[131 161 172 112 130 122] : Keto
[ 93 117 131  93  93  93] : Pivod
[117 161 131 151 107 143] : kigob
[102 134 134 134 104 110] : Rofa
[ 93 130 146 140  96  89] : Veme
[187  92 113 101 193  95] : tele
len: [ 93 117 131  93  93  93]	6
dup Pivod: 	[93]
which: [117 131  93  93  93]	Pivod
which: [117 161 131 151]	kigob
dup Rofa: 	[134]
which: [131  93  93]	Pivod
which: [ 93 117 131  93  93  93]	Pivod

[147 148 111 106 100 109 162 144 147 152 154 123 139 117 148 177 139 121
 105 137 135 121 152 163 121 123 121 111 181  79 146  99 119 106 127 139
 143 168 106 101  97 184 130 131 145 190 149  97 127 109 107 157 101 147
 128 131 155  84 132  99] : nor
[152  93 193 124 126 140 153  95 120 154 135 157 168 152 100  90  97 148
 142 144 152  78 148 115 140 109 151 174  99 162 163 154 120 130 138 105
 119  99 127 172 147 126 155 129 134  82 156 128 100  91 149 135 139 147
  97 122 113 126 139 151] : budo
[125 137 123 115 148 121 127 134 138 150 122 136 113 119 112 140 109 123
 134 122 109 126 140  94 130 121 137 119 125 130 144 119 132 118 131 137
 117 137 142 162 123 126 105 123  98 151 133 134 133 112 137 128 109 143
 141 154 115 132 133 132] : podu
[135 127 120 146 143 144 105 121 131 145 155 127 123 148 133 116 123 128
 125  94 124 137 112 114 122 113 135 135  90 127 115 118 123 138 126 129
 143 133 130 105 161 110 120 110 136 119 129 138 139 139 126 105 138 126
 143 134 119 140 129 113] : zol
[124 127 124 121 136 121 131 121 130 133 136 131 121 130 117 131 119 134
 125 128 124 128 133 119 128 126 123 133 129 127 126 130 125 135 122 119
 123 134 133 127 128 124 122 121 121 133 123 112 126 118 132 130 123 132
 133 115 123 124 126 119] : kov
[135 127 120 146 143 144 105 121 131 145 155 127 123 148 133 116 123 128
 125  94 124 137 112 114 122 113 135 135  90 127 115 118 123 138 126 129
 143 133 130  98  92 183 136 140 141 201 156  99 125 114 108 158 100 148
 130 130 160  87 129 105] : tavu
[113  93 131 129 143 151 131  97 146 139 156 128 128 140 141  93 103 111
 119 133 155 139 117 116 140  94 142 162  93 157 154 164 119 115  95 124
 104 103 148 161 122 114 105 124 106  88 115 130 120 124 135 136 163 118
 102  92 155 123 136 160] : tured
[131 131 106 157 149 149  87 104 137 153 161 127 122 155 123  84 104 122
 109  85 123 147 104 101 122  81 140 133  69 128 112 121 106 141 127 154
 143 133 137  92 183  96 109  96 147  98 126 144 148 142 127  87 139 123
 145 132 114 154 145 104] : kek
[131 142 106 111 145  94 144 155 126  95  89 141 102 122 113 177 147 116
 138 130 102 109 136 130 129 178 115 116 145 115  89 147 155 173 123  99
 142 138  94 135 105 123 136 143 109 174 139 140 126 119 143 115  94 121
 120  99 121 113 111 118] : pem
[134 115 141 126 120 128 130 121 118 109 136 108 127 128 122 121 138 147
 116 143 132 133 121 139 137 138 112 134 134 126 124 134 116 150 109 109
 129 135 115 110 140 120 122 129 140 112 134 116 133 121 123 133 137 128
 124 110 128 111 111 120] : mogad
[136 127 113 143 133 141 107 124 134 140 148 124 124 136 129 111 128 122
 116  94 129 141 108 114 118 112 133 120  95 126 125 122 118 139 122 142
 147 139 127 104 162 103 123 121 139 116 130 133 144 140 127 107 140 121
 140 131 120 142 135 116] : Dadek
which: [137 138 112 134 134 126 124 134 116 150]	mogad
len: [152  93 193 124 126 140 153  95 120 154 135 157 168 152 100  90  97 148
 142 144 152  78 148 115 140 109 151 174  99 162 163 154 120 130 138 105
 119  99 127 172 147 126 155 129 134  82 156 128 100  91 149 135 139 147
  97 122 113 126 139 151]	60
order: [ 87  90  92  94  98  99 100 105 105 108 112 113 114 114 115 116 118 120
 121 122 123 123 123 124 125 125 126 127 127 127 128 129 129 130 130 130
 131 133 133 135 135 135 136 137 138 140 141 143 143 144 145 146 148 148
 155 156 158 160 183 201]	tavu
which: [138 147 116]	mogad

[125 113 119 149 142 168 118 174 123 174] -> sira
[138 122 101 144 146 172 114 162 131  94] -> tur
[129 150 164 117 116  99 157 113 124 181] -> Fidov
[155 162 143 151 150 187 159 199 128 165] -> Dedi
[138 121 104 109 120 105 114  90 129 111] -> lamo
len: [125 113 119 149 142 168 118 174 123]	9
dup sira: 	[174]

[148 148 182 122 138 117 173  55] = vir
[116 173 182 138 132  55 148 122] = fino
[129 163  79  60 128 120  89 151] = Tif
[120 136  89 109 123 132 101 160] = los
order: [ 55 148 148 182 122 138 117 173]	vir
len: [120 136  89]	3
dup vir: 	[148]

[ 61 101  97 173 129 104 148 103 132 124 113 108  95 100  95 180  92] -> Vit
[ 91 113  95  91 148 100  61 108 124  91 180  91 101 173 104 129  95] -> Tizu
[ 91 113  70  97 108  97 101  61 173 148 104  97 180  97 102 129  95] -> fegu
which: [129 104 148 103 132 124 113 108  95 100  95]	Vit
order: [ 92 180  95 100  95 108 113 124 132 103 148 104 129 173  97 101  61]	Vit
dup fegu: 	[97]
order: [104  91  95 100  95 108 173 180 148  91 101  91 113  61 124 129  91]	Tizu
which: [ 91 113  95  91 148 100  61 108 124  91 180  91 101 173 104 129  95]	Tizu
len: [ 91 113  95  91 148 100  61 108 124  91 180  91 101 173 104 129  95]	17

[170 113 100  74 112  94 108 151 110 121 169]  Ralu
[107  87 156  95 106 125 152 156 103 144 104]  Dev
[129 125 133 127 136 121 124 126 144 140 153]  Gon
[179 181 116  83 126  95 160 126 153 115 152]  nid
[179 153 116 115 152 126 160  83 126 181  94]  lebi
which: [127 136 121 124 126 144 140 153]	Gon
dup lebi: 	[126]
order: [ 83  95 115 116 126 126 152 153 160 179 181]	nid
order: [112  94 108 151 110 121 169 170 113 100  74]	Ralu
len: [179 153 116 115 152]	5

[130 132 111 154 135 135 138 139 131 126 125 124 116 145  98 128 138 132
 146 119 116 114 134 126 117 130 138 150 139 139  98 126 137 118 124 125
 134 110 124 134 122 132 126 121 132 131  66 134 132 138 125 100 125  76
 130 129 131 135]  tozo
[128 129 133 149 138 140 129 132 124 121 117 130 127 127 126 137 135 114
 132 146 117 119 126 134 116 129 134 143 116 110 105 134 133 124 115 119
 141 127 117 118 122 124 113 117 124 129 127 136 108 141 127 125 113 132
 125 129 132 138]  raf
[130 128 124 123 131 142 123 121 131 112 152 127 110 144 141 132 139 138
 131 131 132 131 125 115 134 131 134 126 157 132  99 160 122 135 128 126
 123 138 122 121 125 128 139 119 123 118 130  93 114 123 124 133 119 160
 128 124 121 128]  tor
which: [114 132 146 117 119 126 134 116]	raf
order: [128 121 124 128 160 119 133 124 123 114  93 130 118 123 119 139 128 125
 121 122 138 123 126 128 135 122 160  99 132 157 126 134 131 134 115 125
 131 132 131 131 138 139 132 141 144 110 127 152 112 131 121 123 142 131
 123 124 128 130]	tor
len: [128 129 133 149 138 140 129 132 124 121 117 130 127 127 126 137 135 114
 132]	19
which: [128 129 133 149 138 140 129 132 124 121 117 130 127 127 126 137 135 114
 132 146 117 119 126 134 116 129 134 143 116 110 105 134 133 124 115 119
 141 127 117 118 122 124 113 117 124 129 127 136 108 141 127 125 113 132
 125 129 132 138]	raf

[126 131 126 110  87 120 142 142 123 104 140 128 115 110 115 137 141 115
 129 148 126 157 131 115 133 132 131 143 130] = kena
[134 137 127 126 189 115 120 138 145 121  95 128 178 145 143 125 120 100
 134 152 156 142 109  59 105 128 127 130 130] = Basi
[122 122 126 141 126 132 130 132 141 146 110 139 136 125 163 139 135 106
 143 122 107 125 118 100 126 134 144 157 110] = leko
[143 119 129 153 106 118 137 131 130 146  57 112 158 155 108 133 117 144
 123 125 141 154 111 133 100 121 118 122 153] = mog
[138 132 122 111 109 125 126 116 112 149 147 118 135 119 159 111 126 130
 120 151 132 134 113 111 117 130 124 125 127] = vem
[121 126 126 128 144 126 141 149 125 131 106 104 113 158 134 127 131 133
 139 118 125 102 126 133 155 128 121 109 143] = Ripo
len: [122 122 126 141 126 132 130 132 141 146 110 139 136 125 163 139 135 106
 143 122 107 125 118 100 126]	25
which: [121 126 126 128 144 126 141 149 125 131 106 104 113 158 134 127 131 133
 139 118 125 102 126 133 155 128 121 109 143]	Ripo
which: [138 132 122 111 109 125 126 116 112 149 147 118 135 119 159 111 126 130
 120 151 132 134 113 111 117 130 124 125 127]	vem
len: [143 119 129 153 106 118 137 131 130 146  57 112 158 155 108 133 117 144
 123 125 141 154 111 133 100]	25

[170 130 114  86] = Noko
[178 117 120 102] = ruda
[162  78 111  78] = Natez
[149 143 109  75] = zab
[140 150 109  73] = Giz
[155 139 110  82] = pugi
[146 146 109  77] = Muku
[167 134 112  83] = laz
[172 127 115  93] = Piza
[146 146 116  94] = bil
[173 120 118  94] = Vudi
which: [146 146 109  77]	Muku
order: [ 94 146 146 116]	bil
dup Natez: 	[78]
which: [162  78]	Natez

[127 101 144 128 121 197]  varo
[126 183 144 128 101 197]  kes
[157 170 134 102 151 134]  Pid
which: [157 170 134 102]	Pid
which: [128 101]	kes

[137 134 115 149 130 130 105 169 130 135 181 137] -> kud
[137 134 115 149 144 130 105 135 116 124 169 139] -> sefa
[137 134 115 149 130 130 105 135 116 124 169 139] -> garu
[115 106 137 135 116 130 149 144 139 134 169 124] -> vafu
dup garu: 	[130]
which: [144 139 134 169]	vafu
len: [137 134 115 149 130 130 105]	7
order: [134 105 135 137 116 169 139 144 130 149 124 115]	sefa
len: [137 134 115 149]	4

[165 102 100 111 109 198  94 150 133 115  95 110 102 116  85  94  96 106
  87 115  71 131  85 120  87 103 130 150 118 113 120  91 109 104 126 135
 105 100 115 129 105 150  84 100  99 108 151 101 141 113  95]  Vuki
[117 112 124 123 113 132 113 112 124 134 140 129 120 112 120 126  71 150
 119 148 142 131 129 134 122 117 114 119 119 117 119 119 140 115 130 116
 132 124 132 117 131 132 109 140 130 129 114 121 104 119 130]  nabi
[115 105 104 150 120 133 102 117  85 118 115  95 126 102  87 141  71 150
  84 151 130  91 113 115 129 100 106  85 109  94 120 111 198  96 100 100
 165  87 108 105 113 110 135 131 101  94  99 103 109 150  95]  Kad
len: [117 112 124 123 113 132 113 112 124 134 140 129 120 112 120 126  71 150
 119 148 142 131 129 134 122 117 114 119 119 117 119 119 140 115 130 116
 132 124 132 117 131 132 109 140 130 129 114 121 104 119 130]	51
order: [115 129  85  87 100 130 104 105 126  95 115 101 135 120 131  94 151 150
 105 111 100 198  95  94 120 150  99 109  91 118 113 102 100 133 141  96
 117 102 106  85 103 110  87 113 108  71 115  84 165 109 150]	Kad
which: [115 105 104 150 120 133 102 117  85 118 115  95 126 102  87 141  71 150
  84 151 130  91 113 115 129 100 106  85 109  94 120 111 198  96 100 100
 165  87 108 105 113 110 135 131 101  94  99 103 109 150  95]	Kad
len: [165 102 100 111 109 198  94 150 133 115  95 110 102 116  85  94  96 106
  87 115  71 131  85 120  87 103 130 150 118 113 120  91 109 104 126 135
 105 100 115]	39

[165 166 166 164 135 180 123] = podad
[161 181 154 148 113  59 112] = Piz
[161 150 167 122 176 140 127] = Funab
[113 161 148 153 181 112  59] = lofav
[166 123 180 166 166 164 135] = buzo
order: [127 161 150 167 122 176 140]	Funab
dup buzo: 	[166]
order: [153  59 181 148 161 112 113]	lofav
which: [112  59]	lofav
order: [123 135 164 166 166 166 180]	buzo

[155 141 130 138 135 109 132 164 122 121 135]  mol
[130 123 127 149 151 123 131 133 134 124 147]  Mesen
[124 131 122 148 125 122 126 140 139 138 122]  biz
[155 141 138 138 135 109 132 164 122 121  90]  Soge
[159 136 125 116 122  96 137 137 122 108  82]  patar
[109 145 133 109 127 123 123 138 124  71 135]  ranun
dup Soge: 	[138]
dup biz: 	[122]
which: [155 141 130 138 135 109 132 164 122 121 135]	mol

